A small network was trained on invented records. Each row is its activation on one of them, seen along a few directions.
Records have a field called W. Each example row is followed by its value.
The largest differences between rows may come from other fields.
(in the rows, 500 means zero)
Strong random noise was added to every row along 18 fixed directions; ignore it. To show where, here is one row again and again, with new noise each time:
[597 606 324 381 432 366 309 447 475 393 558 635 592 423 342 508 653 590
 389 755 434 351 639 397 432 408 645 603 462 258 473 499 458 376 661 546
 497 337 471]
[685 764 490 552 384 548 299 528 589 456 426 582 524 460 529 852 566 454
 675 568 603 827 249 531 519 425 586 708 511 399 650 697 549 241 501 321
 613 547 664]
[372 526 810 377 471 754 707 398 519 226 418 442 525 607 588 526 416 460
 684 518 501 440 198 486 527 533 634 607 621 628 583 492 210 404 520 553
 433 450 648]
[589 501 554 544 664 452 379 571 519 463 540 515 461 426 657 670 477 466
 448 623 572 470 508 323 516 538 430 711 505 478 324 406 381 627 685 526
 423 597 503]
[575 611 398 525 635 541 421 464 628 610 487 440 679 587 560 437 403 636
 228 747 670 390 687 360 274 663 536 400 422 373 422 379 392 554 651 578
 451 496 453]
[518 684 104 526 430 335 150 571 441 574 497 668 577 545 458 289 635 369
 424 489 570 431 634 479 620 448 497 471 293 555 260 466 333 303 678 615
 413 441 506]
[497 351 502 369 456 222 547 583 662 584 549 550 288 427 527 528 713 445
 481 747 369 468 390 495 545 600 463 674 694 687 390 479 592 554 589 533
 567 616 433]
[454 706 351 466 452 395 248 493 442 602 597 433 499 507 486 340 455 530
 608 479 518 469 471 597 601 344 517 633 547 475 442 480 487 347 432 491
 499 586 523]
[407 409 523 546 785 430 458 749 780 774 695 450 571 510 671 720 518 447
 319 572 440 528 489 398 327 564 545 261 439 475 296 349 443 507 350 785
 589 653 597]
[403 626 709 374 582 785 552 584 520 630 606 295 382 416 554 391 406 510
 500 634 376 426 339 655 512 394 337 563 773 295 585 486 800 457 357 421
 680 620 697]
[536 496 368 574 700 480 421 323 347 623 764 291 440 627 479 443 423 662
 568 245 439 453 625 457 546 505 481 503 495 563 314 408 493 770 388 367
 370 584 144]
[585 776 238 659 248 527 151 371 319 388 466 510 573 442 569 419 459 543
 666 385 625 604 775 455 636 447 628 680 346 699 259 627 185 266 659 243
 205 417 301]
[550 603 508 541 450 482 453 493 456 348 538 484 518 472 463 595 605 464
 635 386 302 718 686 413 713 542 379 445 420 433 353 542 273 413 540 346
 563 469 433]
[524 477 402 296 387 122 607 483 594 699 449 538 537 661 326 377 530 545
 420 528 400 509 558 535 471 629 483 389 618 480 545 394 620 659 404 645
 578 463 324]
[532 610 539 713 560 331 470 596 497 438 572 623 526 581 426 747 713 426
 516 101 430 832 601 413 649 375 382 466 536 462 305 433 385 464 405 552
 560 539 394]
[562 547 337 431 315 246 403 421 466 621 595 425 204 394 510 320 495 554
 709 641 301 472 589 673 583 466 520 824 736 818 278 586 633 550 441 266
 376 624 232]
[470 522 556 596 459 381 504 454 865 590 403 463 339 442 533 378 636 540
 446 769 716 365 682 736 282 531 607 584 805 737 583 454 671 416 518 587
 606 644 447]
[335 548 655 576 496 529 475 479 620 553 408 371 516 510 581 279 605 522
 394 412 774 415 731 497 611 620 340 477 669 609 461 316 398 474 672 545
 564 585 409]
[358 598 535 513 324 475 478 306 389 372 565 313 448 514 419 416 439 601
 648 623 456 438 532 594 517 431 567 559 523 434 658 608 450 334 489 444
 531 622 500]
[531 407 496 604 518 607 432 576 462 325 498 503 496 310 520 432 551 455
 404 432 616 437 814 468 582 432 382 421 456 350 640 434 588 497 620 513
 515 397 531]

[316 428 396 420 393 364 594 479 571 628 554 387 632 667 461 327 363 602
 474 505 565 482 324 584 383 506 689 285 455 551 751 477 511 364 271 700
 519 551 573] -> w9
[669 700 449 792 724 824 396 532 376 632 676 348 438 466 640 667 330 616
 332 602 508 669 513 412 365 471 301 577 452 310 292 605 664 574 522 202
 433 714 494] -> w10
[493 506 554 523 559 502 544 443 627 527 587 364 500 505 435 550 591 630
 569 517 388 627 529 549 509 540 471 380 537 402 575 530 503 432 375 383
 721 594 478] -> w7
[538 380 503 574 200 259 673 598 468 612 338 498 373 485 622 449 281 485
 578 361 599 799 400 604 553 537 437 654 666 834 596 579 698 622 358 411
 313 611 386] -> w1
[587 476 469 450 431 368 498 636 644 284 412 649 555 367 520 526 513 427
 570 667 421 598 522 499 539 448 538 522 436 456 572 523 352 327 526 560
 572 416 724] -> w6
[539 713 732 496 377 365 726 328 376 393 301 640 535 725 282 731 492 484
 447 547 345 565 579 428 369 562 464 547 598 349 398 536 433 665 562 585
 484 478 377] -> w10
[505 639 484 524 831 800 317 509 647 714 447 466 553 578 660 349 509 391
 392 436 759 253 606 520 456 619 451 404 468 625 295 304 451 597 627 569
 500 490 537] -> w3
[749 397 138 551 456 395 515 680 504 256 639 668 667 436 525 515 376 643
 480 522 344 818 367 364 450 334 700 507 309 476 500 582 318 300 333 430
 286 294 597] -> w1
[341 483 787 618 545 758 701 613 549 506 527 365 555 387 683 549 399 569
 396 443 439 624 600 446 442 510 418 412 608 526 346 492 402 443 397 437
 477 574 530] -> w2
[787 499 410 385 739 321 582 489 624 378 478 724 429 620 416 570 478 388
 673 475 322 484 375 590 431 409 600 601 553 578 442 403 505 723 334 620
 490 383 537] -> w5
[479 513 679 429 550 491 702 449 438 573 519 477 670 756 489 768 298 571
 455 354 498 597 271 349 322 539 638 461 536 397 567 424 447 677 325 671
 387 466 450] -> w9
[365 507 376 327 222 569 452 436 568 654 580 461 601 484 393 609 630 572
 536 682 360 513 361 543 358 569 841 292 382 475 611 731 530 170 400 466
 564 390 496] -> w8
[540 644 366 423 323 571 390 383 197 538 526 556 480 559 421 495 479 526
 537 456 509 457 254 501 524 364 593 745 503 506 496 650 628 466 543 344
 321 452 421] -> w5
[413 504 643 544 474 454 523 474 262 565 427 466 581 516 482 591 154 459
 369 454 589 281 776 482 301 412 521 403 425 227 626 426 662 748 436 780
 347 492 481] -> w5
[395 438 620 644 480 572 618 629 626 497 432 411 496 433 627 346 481 472
 354 476 603 541 783 491 517 597 340 335 591 589 466 391 444 455 537 554
 505 523 497] -> w9
[527 213 509 457 656 488 514 558 486 285 802 438 457 238 555 759 401 588
 576 739 230 409 467 399 376 332 698 530 355 298 616 564 515 512 376 534
 492 498 645] -> w6
[565 748 595 615 649 477 495 539 639 660 335 705 475 659 412 698 603 317
 425 433 498 515 571 622 320 481 466 433 587 480 281 452 561 594 433 701
 581 538 495] -> w4
[490 703 570 809 233 705 464 492 279 180 202 747 359 412 501 543 539 226
 512 550 607 466 659 610 466 326 479 658 445 626 401 725 438 282 747 527
 299 474 622] -> w7
[399 600 454 558 627 799 373 421 565 625 598 440 646 596 541 361 606 658
 390 296 802 382 357 500 425 426 696 503 576 607 471 404 453 351 486 485
 435 422 439] -> w8
[493 662 775 678 438 420 558 564 641 476 362 529 437 379 485 731 422 443
 509 639 453 590 775 653 304 388 467 514 656 355 509 550 596 448 386 610
 643 637 606] -> w6
[507 624 575 552 552 439 506 544 517 472 564 660 610 631 382 826 699 500
 437 321 499 710 256 398 472 354 573 537 557 354 494 488 489 380 414 609
 595 487 549] -> w3
[614 565 598 427 726 723 578 593 593 471 464 487 552 456 534 381 316 507
 422 608 431 395 582 546 398 480 412 438 571 295 500 373 551 625 425 528
 554 395 653] -> w8
[521 468 553 558 383 470 683 448 493 418 368 528 355 526 547 480 403 449
 529 663 460 539 465 580 411 570 481 592 545 688 507 603 536 558 532 461
 417 594 489] -> w4
[451 631 603 554 758 445 487 425 492 596 517 459 441 685 442 514 566 410
 468 489 380 365 688 452 510 631 302 410 490 470 134 359 322 720 593 616
 578 633 383] -> w10
[638 580 489 316 550 496 457 270 467 441 465 705 479 704 162 748 880 476
 642 398 452 435 152 525 531 476 652 602 559 381 621 567 585 541 545 482
 682 331 392] -> w7
[231 301 597 286 225 555 574 433 425 604 534 302 401 432 512 425 592 507
 599 622 377 399 341 505 643 703 524 435 492 631 588 652 520 402 578 386
 555 538 439] -> w1
[296 457 455 455 437 390 352 270 368 512 632 356 487 592 371 492 611 506
 707 348 469 320 596 521 629 538 629 374 351 530 562 520 363 457 509 549
 543 530 334] -> w3
[632 520 606 469 543 638 536 727 470 522 478 493 608 299 636 668 223 449
 599 334 295 804 541 505 572 418 349 405 418 272 546 557 613 564 233 343
 557 449 681] -> w2
[508 356 426 492 714 323 276 546 496 555 791 598 443 386 498 845 771 564
 480 540 427 425 272 323 505 381 631 713 446 435 328 502 472 502 553 530
 521 589 435] -> w2
[461 406 556 662 586 478 630 539 576 424 511 637 531 515 484 723 615 466
 239 631 399 424 738 357 228 558 598 317 403 500 251 472 333 552 577 743
 393 449 410] -> w4

Which value of W does each new row have?
[559 408 312 490 460 275 372 572 348 457 595 597 567 423 594 588 370 563
 327 685 585 444 433 265 417 410 612 725 368 444 477 478 491 552 639 607
 248 503 520] -> w3
[423 566 285 496 422 149 302 465 496 707 601 462 452 543 388 328 580 507
 626 310 463 486 675 648 621 413 524 465 519 625 415 442 554 463 335 556
 548 580 331] -> w9
[583 779 606 593 455 635 448 260 346 288 392 577 522 617 356 716 668 457
 688 343 383 619 617 420 633 579 483 572 413 499 253 626 167 475 679 265
 492 420 318] -> w8
[205 446 879 484 331 470 645 484 526 391 446 389 580 415 664 560 431 546
 514 540 518 436 645 368 487 558 614 569 630 665 340 430 137 396 551 632
 367 530 449] -> w5
[307 772 835 370 530 735 661 255 413 527 435 373 723 783 434 499 465 621
 480 319 486 419 442 391 480 589 541 454 623 419 362 394 236 531 499 504
 501 446 391] -> w5
[657 839 405 690 445 299 606 616 348 464 346 860 546 750 280 572 485 359
 342 298 355 812 497 539 446 277 317 512 531 317 309 516 559 500 376 655
 449 479 541] -> w4
[596 434 637 326 413 516 621 511 471 293 406 629 576 397 534 713 470 507
 424 760 399 462 483 271 420 584 609 642 495 402 500 524 397 561 674 499
 390 319 535] -> w9
[335 533 725 746 487 701 642 291 386 386 534 318 401 585 384 541 527 539
 527 372 522 450 708 601 438 483 440 340 553 419 621 567 555 494 470 481
 566 611 393] -> w10
[503 483 437 482 668 466 506 551 525 523 547 520 530 487 456 262 475 566
 262 629 542 298 599 492 412 431 418 486 544 335 505 337 598 591 551 637
 531 492 565] -> w8
[428 384 463 423 573 409 422 548 371 698 578 532 508 590 671 833 425 387
 475 644 414 430 201 235 449 701 620 567 251 664 143 555 234 659 636 636
 270 635 448] -> w7
